Each row below holds a small network's activations on one input, seen along a few directions.
In each table, some parts of the input vary, and every possible input appears once, in random order.
A made-up example of a description, with smaller parts first: one of 6 places along a line, together with either a single point or one of 11 places along a line or (one of 3 separate values, together with one of 5 places around a ring).
Shared parts are said once, and a part with two or three values counts as separate values.

Other details of the inputs shift rows strongly along two fixed directions, in all tables alike. That doesn't count.

A family of inputs:
r1: [ -1 -32 -51  20 -46 -45   7  27 -25 -34  19   5   6]
r2: [ -4 -35 -47  18 -46 -40  27  41 -31 -31  20   0  14]
r3: [ 21 -32   4   5 -37 -35   4  42 -27   0  16  -6 -21]
r4: [-20  34  -7  16  55  18 -13 -30  33 -19 -10  14  38]
r5: [-13  23 -12   8  53  22  -2 -51  28   2  -4   5  32]
r6: [-24  30  -7 -11  43  43  13 -41  22   0 -26   5  39]
r7: [-12 -18 -58  14 -65 -37   2  17 -11 -29  20  10  12]
r8: [ 50 -15  61 -10   2   1 -26  26 -22  40   8 -17 -56]
r9: [ 26 -33  -7   7 -42 -32 -20  26 -19  -7  13  -2 -21]
r10: [-48  12 -61   5   2  14  41 -23  14 -41 -12  11  68]
r11: [ 17  -2  18   5  45   3 -16 -23  10  11  -6  -2  -2]
r12: [ 50 -14  48  -6   0  -7 -41  13 -16  31   7 -11 -61]
r13: [ 13  -3  29   2  48   9   2 -10   4  18  -9 -11   4]
r14: [ 42   3  53 -13 -13   6 -51  -1   2  43   5  -9 -59]
r15: [ 10 -27   5  -6 -52 -32  18  48 -18   0  13  -7 -22]
r16: [ 17  -1  10   2  40  16 -28 -22   3  10 -11  -6  -1]
r17: [ -4  24  28 -18  21  24   4 -20   9  17 -13  -1  -5]
r18: [  0 -32 -52  21 -47 -42   4  25 -24 -34  16   6  10]
r19: [-26 -11 -43   1 -74 -38  35  32 -17 -35  14   5   7]
r20: [-17 -10 -62  15 -62 -40   7  22 -22 -28  22  10   4]
r21: [ 51 -15  48  -5  -3  -5 -45  13 -15  32   4 -10 -58]
r22: [  6  -8   9 -13 -61 -23   9  29 -14  -3  14  -1 -27]
r23: [  7   2  23 -13  32  34   2  -6   9  21 -14  -7   4]
r24: [ 12  -3  29 -10  31  31   5  -9  16  19 -11  -8   8]
r25: [-59  16 -75  10   0  13  25 -30  12 -37 -11  21  58]
r26: [ -7  -1  -1  -8 -59 -24  -6  21 -13   1  11   4 -37]
r27: [ 16  -4  18   0  42  24 -10  -8  -3  17 -11 -10   6]
r28: [-32  38   7  10  49  33  -5 -33  39 -15 -19  16  31]
r29: [ 20  13  65 -21  58  38  -7 -14  13  47 -16 -13 -19]
r30: [-40  -3 -61  12  20  12  50 -10  10 -35  -9   5  73]
r31: [-20  17  -8  -5  -2  12   0 -19   6   0  -1   7   0]
r32: [ 16 -17  27 -10 -16  -7  10  24  -5  15   6  -7 -19]
r33: [-17  11  -6  -4  -5   9   3 -21  12  -4   4   5   3]
r34: [-26  34  -5 -10  49  39  21 -41  18  -1 -20   3  38]
r35: [-20 -19 -37  10 -58 -33  26  67 -18 -48  17  10  19]
r36: [ 21  -9  26   2  41  21  -7 -12   5  17  -9 -10   9]
r37: [  4  20  32 -15  22  28   7 -23  16  13  -7  -4  -1]
r38: [ -5  25  30 -17  22  21   5 -20  10  16 -15  -5  -6]
r39: [ 46   0  56  -8 -14   0 -43  -2   6  39  12  -9 -58]
r40: [-21  12  -5  -2  -5   0   7 -19  15  -5  -2   5   0]
r41: [-15  11  -8   0  -9  10   1 -19  14  -4  -1   7   5]
r42: [-17  23 -12   7  55  17  -1 -51  30   3  -7   7  31]
r43: [  6  19  33 -14  19  31   2 -24  18  15 -12  -3   0]
r44: [ 20 -29  -5   9 -39 -46 -10  30 -21  -8  15  -3 -28]
r45: [  3   2  14  -5 -61 -20  -1  52  -8 -20  13  11 -22]
r46: [ 43   5  53 -10 -13   3 -47   2  -1  43   7  -8 -61]
r47: [-20  -7 -54  13 -55 -44   7  21 -16 -24  16   7   0]
r48: [-13  14 -11  11  77  16  -3 -42  13  -2 -21  -2  30]
r49: [-11 -30 -51  14 -45 -42  23  45 -38 -29  14   1  10]
r50: [-28  23  -8   0  38  36   2 -53  34  -2 -18   8  32]
r51: [ -5 -31 -52  15 -50 -35  18  46 -38 -29  13   0  11]
r52: [-52  19 -68   4   3  13  43 -20   5 -38 -14  14  65]
r53: [-15  13  -5   6  78  22  14 -29   7   4 -21  -8  40]
r54: [  5  16  19   1  31   6 -15 -31  22  18  -2  -3  -7]
r55: [ 17 -27   4  -6 -50 -21  16  46 -18   1  17  -5 -21]
r56: [ 56 -23  65  -6  -3  -1 -25  24 -12  39   7 -15 -49]
r57: [  1  -5 -15   7  24 -10  -9  -8  -6  -5  -5   2   5]
r58: [  0  -3  -4  -6 -64 -14 -12  20 -14   1  12   6 -34]
r59: [-45   3 -66   9  23  17  46  -8   3 -32 -13   6  69]
r60: [ 14  12  32  12  52   8 -32  -7  13  -5  -7   1   2]
r61: [-11  23  20 -10  19  21  -9 -29  15  18  -9   6 -12]
r62: [ 29   4  70 -20 -20   3 -32  -4   6  39   9  -4 -65]
r63: [ 38   6  55 -12  -8  -4 -43   1   0  44   8  -7 -63]
r64: [ 11   6  37  10  51  14 -12   8   6  -1  -6  -3   9]
r65: [  5 -21   2 -10 -50 -28  14  50 -25   3  11  -9 -27]
r66: [-47   5 -66   8  28  14  49  -9   2 -33  -9   4  68]
Description of these inputs: one of 6 places around a ring, together with either a single point or (one of 2 separate values, together with one of 5 places along a line).
The inputs of r65 and r48 match in every part but the place on the ring of 6. If r29 is changed in the same way as r65 into r48, which row does it become?
Answer: r57
List by row number the other rows that have the place on the ring of 6 in common with r6.
Answer: r10, r17, r19, r22, r34, r37, r38, r43, r45, r52
Change only the place on the ring of 6 in r6. List by row number the other rows that result.
Answer: r14, r16, r23, r25, r27
Change only the choice among 2 separate values in r18. List by row number the other rows that result.
Answer: r21
Change only the place on the ring of 6 in r44. List by row number the other rows that result.
Answer: r13, r15, r19, r40, r54

A family of inputs:
r67: [ 45   1  69 -15  16  38 -35  -8  17  43  -3  -9 -33]
r68: [ 10 -39 -34   9 -64 -40  20  54 -36 -14  19  -9  -3]
r69: [-42  44 -23   4  55  24   8 -52  35 -15 -17  10  47]
r70: [-10 -23 -50  15 -17 -29   5  13 -21 -23   5   2  13]
r71: [  4   4  34 -18 -12  18   2  -5   6  29   0  -4 -24]
r72: [ 36 -14  35  -1  23   5 -29  -6   3  37  -2 -11 -33]
r73: [ 10 -16  -1   6 -64 -24 -15  51 -12 -20  18   7 -17]
r74: [-38  25 -47  23  47   5   5 -39  17 -28  -4  13  49]
r75: [ 36   3  74 -29  26  32  -6  -3   8  52  -3 -18 -37]
r76: [-38  17 -27   2  61  29  44 -32  19 -23 -22   5  64]
r77: [ -4 -21 -36   8 -18 -21  22  27 -27 -19   3  -6  20]
r78: [ -6 -15 -36   7 -37  -4   2  20 -10 -29   3   8  20]
r79: [ 13  13  20 -13 -14   6 -16 -16  12  25   1  -1 -24]
r80: [ 31   5  39  -5  13   8 -41 -18  -2  34   2  -3 -44]
r81: [-43  33 -38   7  43  17  18 -57  29 -25 -17  12  54]
r82: [-33  16 -48  21  43   4   7 -46  15 -29  -4  11  48]
r83: [ -8 -17 -22  -1 -68 -37  28  63 -26 -24  18   3 -11]
r84: [ 13  21  75 -22  15  24 -19  -3  17  41  -6  -5 -43]
r85: [  3 -27 -27  12 -56 -50  16  64 -35 -26  21   0  -3]
r86: [ 34   4  35   0  12  11 -35 -22   7  36   5  -5 -41]
r87: [ 10 -35 -26  11 -59 -51  18  55 -37 -26  18  -3  -5]
r88: [-30  21 -18  -6  70  44  38 -37  16  -7 -27   0  55]
r89: [-34   8 -43  19  61   0   8 -24  14 -24 -10   8  53]
r90: [ 27  21  58 -23   8  20 -36 -25  10  40  -6  -6 -47]
r91: [-29  -3 -31  -4 -43  -7  23  13 -13 -15  -1   7   6]
r92: [ 41   4  71  -8  22  28 -36  -8  19  26  -7  -5 -30]
r93: [ 14 -34 -13   9 -45 -48 -12  37 -25 -13  18  -2 -27]
r94: [-14   5   9  -7 -21  -1  13   2   2  -2  -1   4  -7]
Describe the family of inputs behind these rows.
Answer: one of 4 places along a line, together with either a single point or one of 6 places around a ring
The inputs of r78 and r73 match in every part but the place on the line of 4. If r88 is changed in the same way as r78 into r73, which row does it become?
Answer: r83
List by row number the other rows that have the place on the line of 4 in common with r67.
Answer: r68, r71, r72, r75, r79, r86
List by row number the other rows that have the place on the line of 4 in common with r94.
Answer: r76, r81, r82, r87, r92, r93
Start at r80 and move only the place on the ring of 6, one step at a time. The first step leads to r70. Which rows follow, in order?
Answer: r77, r88, r91, r90

A family of inputs:
r95: [-34   6 -50   2 -25  -1  32  -4   5 -30   1  11  38]
r96: [ 19 -18  -9   4 -59 -43 -21  32 -28  -2  23   0 -41]
r97: [-20   4 -20  -4  13  19  26  -7   3 -12 -13   2  32]
r98: [-19   5  -9  -6  10   9  24  -3  -3  -5  -8   0  18]
r99: [ 11 -12   0   0 -61 -20 -16  20 -10   2  18   6 -37]
r100: [ 14 -27 -14   9 -27 -26  -4  24 -17 -10   9  -4  -5]
r101: [  5   9  25   0  10  -1 -12   5   6   1  -1   1 -11]
r102: [ -4  -4 -13  10  35  -2   4 -16   1  -6  -4  -2  22]
r103: [-22  16  -8  -5   0   7  17 -15  11  -3  -4   3  14]
r104: [ 28   8  59 -12  70  42 -13 -20  17  42 -14 -12  -4]
r105: [-21  18 -14   2  18   8  -2 -31  16  -2  -5   6  11]
r106: [ 11 -12 -18   7 -33 -21 -18  11 -13  -4   9   2 -13]
r107: [-13  13  -8   8  27  15   2 -11  16 -18  -9   5  29]
r108: [ 47  -5  78 -15  21  12 -21  14  -2  48  -2 -19 -52]
The inputs of r104 and r108 match in every part but one. If r99 is changed in the same way as r104 into r108, which row does it become?
Answer: r105
Describe the family of inputs behind these rows.
Answer: one of 2 separate values, together with either a single point or one of 6 places around a ring
Change only the choice among 2 separate values in r96. List by row number the other rows that result.
Answer: r106
